Each row below holds a small network's activations on one input, seen along a few directions.
In each table, some parts of the input vary, and every possible input appears once, in random order.
A made-up example of a description, with smaller parts first: one of 3 separate values, together with either a single point or one of 11 places around a ring or (one of 6 places along a line, together with one of 8 places around a ring).
Shared parts are said once, and a part with two or three values counts as separate values.
In the rows, zero is written as 128.

Other details of the inputs shift rows strongly along two fixed directions, in all tables alike. That doesn't count.
These rows show it; all are for the same input, with only those details redrawn:
[146 164 134 119 100 177 134 141 121 141 141 158 121 120  88]
[143 166 128 133 118 173 112 143 108 133 135 149 116 124 111]
[146 165 133 120 102 178 131 142 119 140 141 158 119 120  90]
[119 153 113 175 174 131  59 127  90 109 113 108 116 145 175]
[143 166 128 133 117 172 113 142 109 133 136 149 117 124 110]
[ 98 109 138 123 107 103 171  82 171 135 125 124 152 140  75]
[158 174 137 107  84 198 144 152 120 148 149 174 117 112  72]

Table:
R1: [ 82  83 132 134 129  68 156  76 171 127 107  88 160 154 137]
R2: [131 157 120 152 144 149  91 132 102 121 124 129 117 135 141]
R3: [144 165 127 132 117 172 114 142 109 133 136 149 116 124 111]
R4: [153 116  92 115 149 123 118 150  83 113 145 136 105 113 184]
R5: [ 74  97 123 164 162  63 119  67 153 111 103  84 151 161 138]
R6: [136 154 134 122 103 163 138 130 129 139 138 151 126 124  87]
R7: [157 174 137 109  85 198 142 152 120 148 149 173 117 112  73]
R8: [101  98 142 108  94 102 183  93 177 143 122 116 158 140  99]
R9: [128 157 123 153 144 149  89 131 105 123 124 128 119 136 138]
R10: [144  99 131 148 189  86  67 173 101 109 121 114 108 107 199]
R11: [106 111 146 101  79 117 202  84 186 146 136 142 155 131  40]
R12: [125 141 114 159 161 130  73 139  93 116 109 100 119 143 202]
R13: [159 161 142  93  71 196 156 162 128 157 146 164 124 112  94]
R14: [127  57 153  98 123  61 173 132 182 132 135 130 141 103 100]
R15: [143  95 127 140 187  92  71 175 108 114 128 113 109 106 197]
R16: [166 106 148  97 125 131 136 187 130 140 151 155 114  85 122]
R17: [124 142 115 160 162 131  71 139  93 116 109 100 119 144 202]
R18: [141  71 112  54  91  90 248 102 168 125 149 138 138 112  85]
R19: [131 143 122 141 137 142  99 141 106 126 118 115 122 136 173]
R20: [133 148 124 140 133 150  97 145 105 129 120 120 122 135 167]
R21: [147 157 131 120 107 174 120 156 112 141 132 140 121 124 137]
R22: [ 74  94 122 162 161  59 124  64 154 110 103  84 151 160 137]
R23: [ 76  96 121 163 162  61 122  67 152 110 103  85 150 160 140]
R24: [125  87 107  78 118  76 220  90 149 108 132 119 144 127 107]
R25: [104  38 144 117 158  27 152 113 184 122 123 100 147 118 134]
R26: [123 142 116 160 161 131  71 139  94 117 110 100 120 144 200]
- What do these inputs look like to the network? => either one of 3 separate values or one of 5 places around a ring or (one of 2 separate values, together with one of 9 places along a line)
- Which other rows belong to the same alternative as R25? List them by row number. => R10, R14, R15, R16
- Change only the place on the line of 9 in R20. List by row number the other rows that result. => R1, R8, R12, R13, R17, R19, R21, R26

Table:
R27: [ 83  99 130 156 158  85 120  77 168 122 122 102 143 149  98]
R28: [174 170 118  73  55 197 198 146 106 144 171 204 113  97  44]
R29: [111 132 151 118  99 132 150 124 151 144 111 112 156 141 129]
R30: [170 116 157  85 114 130 158 182 142 133 135 148 123  91 110]
R31: [137 173 122 168 171 132  70 141  74  96 104 118 115 136 165]
R32: [185 191  94 104 120 221 120 170  68 124 158 167  87 111 124]
R33: [143  95  95 141 199  82  76 159  79  97 128 104 102 116 231]
R34: [119 113 100 132 132 114 136 100 124 117 120 105 125 147 168]
R35: [ 70  70 142 150 125  61 147  61 198 138 111  95 158 156 107]
R36: [189 145 146 112 126 181  85 220  99 148 163 184  91  74 127]
R37: [ 97 120 133 161 142  94 111  94 136 123 126 133 137 134  97]
R38: [124 158 113 176 205 122  55 132  88  89  95  80 115 152 190]
R39: [ 94  89 126  87  70 105 215  77 175 153 137 124 167 142  99]
R40: [122 118 153 102  81 123 192 106 181 140 112 120 150 137  84]
R41: [103 130 140 155 123 139  87 130 130 152 128 123 138 138 148]
- The inputs of R36 and R30 match in every part but one. If R27 is changed in the same way as R36 into R30, which row does it become? => R38
- What do these inputs look like to the network? => one of 3 separate values, together with either a single point or one of 4 places along a line
- Change only the choice among 3 separate values in R37. List by row number the other rows that result. => R28, R31
- Change only the place on the line of 4 in R32. List by row number the other rows that result. => R28, R34, R39
